A small network was shown many inputs. Here are its activations along a few directions, one row for each input.
Each table varies a few parts of the input and shows all the possible inputs, shuffled.
Descriptions start from the smaller parts, as in this example, which fits no table here: ring(8) and (point or line(9) or (values(3) and line(4))).
Shared parts are said once, and a part with two or three values counts as separate values.
In the rows, zero is written as 128.

Other details of the inputs shift rows strongly along two fixed directions, in all tables alike. That doesn't count.

Rows:
x1: [110 150 111 130 151 119 160 142 135 158 128 162 132 128]
x2: [151 121 132 108 116 156 123 114 110 111 132 112 128 121]
x3: [155 120 125 115 115 144 106 122 121 105 118 123 151 130]
x4: [112 157 132 152 134 115 125 128 129 147 126 163 125  99]
x5: [ 54  77 149 142 113 120 118 126 206 138 135  36 118 160]
x6: [152 124 135 109 123 155 125 119 113 100 124 116 120 126]
x7: [156 115 118 101 107 139 105 128 124 115 127 121 140 119]
x8: [122 153 130 129 127  96 144 136 137 146 151 158 124 127]
x9: [125 160 125 142 127  94 146 138 132 142 142 156 135 135]
x10: [120 167 124 141 124 101 128 136 142 143 141 154 147 120]
x11: [154 114 118 101 108 135 115 125 116 112 130 117 137 124]
x12: [157 126 126 110 134 147 122 129 115  95 120 111 124 130]
x13: [152 122 133 108 116 161 114 117 118 114 128 116 130 117]
x14: [149 106 118 128 121 145 118 121  97 116 110 123 114 128]
x15: [ 97 151 132 144 142 107 124 122 120 141 139 156 110 120]
x16: [138 111 115 102 130 151 126 144  99 123 111 114 148 122]
x17: [130 150 120 140 128  98 144 139 142 148 150 164 131 133]
x18: [ 59  69 151 143 115 117 126 131 206 140 133  40 109 171]
x19: [ 52  75 152 139 112 117 121 128 206 133 130  36 111 166]
x20: [154 124 134 111 123 163 112 120 122 107 125 117 131 116]
x21: [144 104 117 103 132 148 135 149  98 125 110 119 139 132]
x22: [103 152 136 151 134 106 138 127 126 140 125 155 113 112]
x23: [ 97 161 114 124 145 120 140 141 143 155 122 150 143 113]
x24: [106 146 131 148 145 107 130 124 119 148 142 163 109 123]
x25: [159 112 127 117 117 137 124 124 112 103 120 124 139 145]
x26: [ 51  69 140 144 109 108 117 132 211 126 133  42 130 168]
x27: [ 43  52 152 166 122 120 124 127 199 132 113  48 103 164]
x28: [ 96 149 130 148 143 110 121 120 123 146 143 153 117 115]
x29: [114 169 145 143 141 108 138 126 134 137 134 144 128 137]
x30: [126 156 141 153 146 115 143 128 139 149 141 153 127 143]
x31: [155 117 116 103 105 127 118 130 115 105 121 119 136 134]
x32: [128 147 125 135 129 102 144 136 141 151 155 164 125 128]
x33: [162 109 115 107 108 128 123 133 116 112 123 122 134 139]
x34: [103 159 125 129 146 120 137 154 128 158 131 154 148 108]
x35: [150 104 128 120 125 141 109 114 111 117 105 121 134 100]
x36: [163 119 125 115 136 148 127 132 116 102 123 114 122 135]
x37: [150 121 134 105 115 153 126 116 109 107 128 115 120 126]
x38: [153 120 127 113 115 136 120 121 111  97 117 121 141 140]
x39: [115 143 124 161 140 116 138 127 125 152 137 161 110 123]
x40: [162 108 130 115 120 160 131 118 114 118 134 123 119 133]
x41: [148 103 127 121 125 137 119 111 103 113 108 117 131 105]
x42: [118 159 145 141 142 121 150 128 138 138 148 150 115 125]
x43: [117 170 144 146 141 116 125 126 142 144 135 146 139 126]
x44: [142 113 119 124 118 144 113 118  96 110 108 120 115 124]
x45: [163 110 131 119 128 162 130 121 118 112 130 124 119 133]
x46: [155 120 116 111 107 129 120 129 111 103 117 116 140 139]
x47: [159 127 124 113 134 155 109 130 124 103 121 113 134 120]
x48: [143 113 116 127 119 147 109 116  97 114 112 118 122 118]
x49: [106 139 124 138 151 118 155 155 131 162 136 154 135 129]
x50: [115 170 142 139 141 123 142 124 135 136 151 149 124 113]
x51: [164 106 122 123 120 143 124 123 117 108 124 130 140 147]
x52: [114 169 143 147 141 112 135 123 136 142 139 141 136 132]
x53: [154  96 129 122 127 134 127 116 102 115 106 123 122 115]
x54: [156  96 121 133 122 149 122 123 106 120 109 132 116 125]
x55: [122 134 134 154 146 105 148 122 129 151 132 162 119 110]
x56: [168 109 121 111 115 146 124 126 118 128 129 119 122 134]
x57: [153 114 120  98 107 131 118 127 114 108 126 119 130 129]
x58: [145 109 123 126 117 146 114 119 102 113 106 121 125 113]
x59: [136 117 105  92 129 147 134 134 107 115  99 118 137 129]
x60: [167 107 112 121 112 136 125 132 116 115 124 124 139 146]
x61: [110 161 126 153 136 117 121 125 125 149 132 159 122 104]
x62: [106 157 115 123 149 113 160 143 129 153 124 157 132 126]
x63: [121 162 145 147 143 109 143 128 134 143 137 148 127 142]
x64: [154 119 124 116 116 140 116 119 113 101 121 119 148 135]
x65: [114 162 125 143 125  96 137 134 138 139 144 144 143 128]
x66: [109 137 127 154 147 114 129 124 126 153 145 165 109 127]
x67: [121 169 133 131 127 111 127 131 143 156 146 148 130 109]
x68: [137 117 103  96 129 151 130 131 108 119 103 116 144 124]
x69: [168 113 121 121 139 155 127 132 121 107 127 119 123 137]
x70: [ 95 153 128 127 146 111 150 153 124 150 129 146 137 122]
x71: [ 38  63 145 157 128 128  93 120 197 134 126  54 112 153]
x72: [121 161 143 136 135 118 152 126 130 145 153 154 115 123]
x73: [115 168 134 142 152 115 139 134 143 132 147 139 126 119]
x74: [147 104 129 117 125 133 122 113 101 109 104 120 124 111]
x75: [121 164 123 133 123  99 126 137 146 144 144 157 143 116]
Each input here is: line(5) and (values(2) or line(4) or ring(9)).
- Changing only the line(5) part turns x17 into x26. The same change can be made to x30. Which row results? => x52
- Change only the line(4) part in x39. List by row number the other rows that result. => x54, x55, x66
- Change only the values(2) part in x59. List by row number the other rows that result. => x70
- Change only the ring(9) part in x31. List by row number the other rows that result. => x6, x12, x19, x29, x37, x38, x46, x57
- Change only the line(5) part in x61. List by row number the other rows that result. => x14, x39, x44, x48

Rows:
x76: [100 122 144 144 138 126 150 135 150 137 131 111 122 142]
x77: [157 202 114 145 142  96 150 125  75 149 140 225 119  95]
x78: [174 108 124  94 120 171 116 119  90  97 104 101 137 122]
x79: [177  95 125 101 108 173 100 110  99 100 113 109 121 112]
x80: [176  86 107  88 114 153 121 127  94 102 102 119 143 132]
x81: [ 86 136 133 125 136 126 131 135 158 140 134 110 133 141]
x82: [103 116 139 150 132 123 135 121 156 144 146 119 104 133]
x83: [169 100 114 105 105 156  99 110  86  95  93 113 125 120]
x84: [ 91 133 145 153 146 127 125 123 161 131 130 114 120 128]
x85: [170  93 125 107 114 160  94 111  83  94 109 110 125 114]
x86: [ 91 105 143 156 134 111 127 120 149 139 136 113 108 139]
x87: [152 212 114 134 140 101 137 136  85 159 139 227 146  83]
x88: [200 104 121  95  95 149 113 123 113  87 128 104 141 153]
x89: [ 92 120 130 132 137 125 143 140 157 141 136 111 127 153]
x90: [ 92 120 129 134 135 112 145 150 161 145 133 116 127 144]
x91: [106 144 144 136 114 102 125 128 180 126 155 105 138 150]
x92: [152 210 111 121 141  98 150 139  86 150 142 216 149  80]
x93: [ 87 129 130 127 132 115 131 145 162 143 128 106 132 133]
x94: [ 93 118 142 161 148 125 137 128 160 132 135 114 114 142]
x95: [ 93 107 126 151 129 111 130 135 156 149 127 115 131 144]
- What do these inputs look like to the network? => values(2) and (point or ring(9))
- Changing only the values(2) part turns x78 into x76. The same change can be made to x85. Which row results? => x86
- Change only the values(2) part in x87. List by row number the other rows that result. => x95
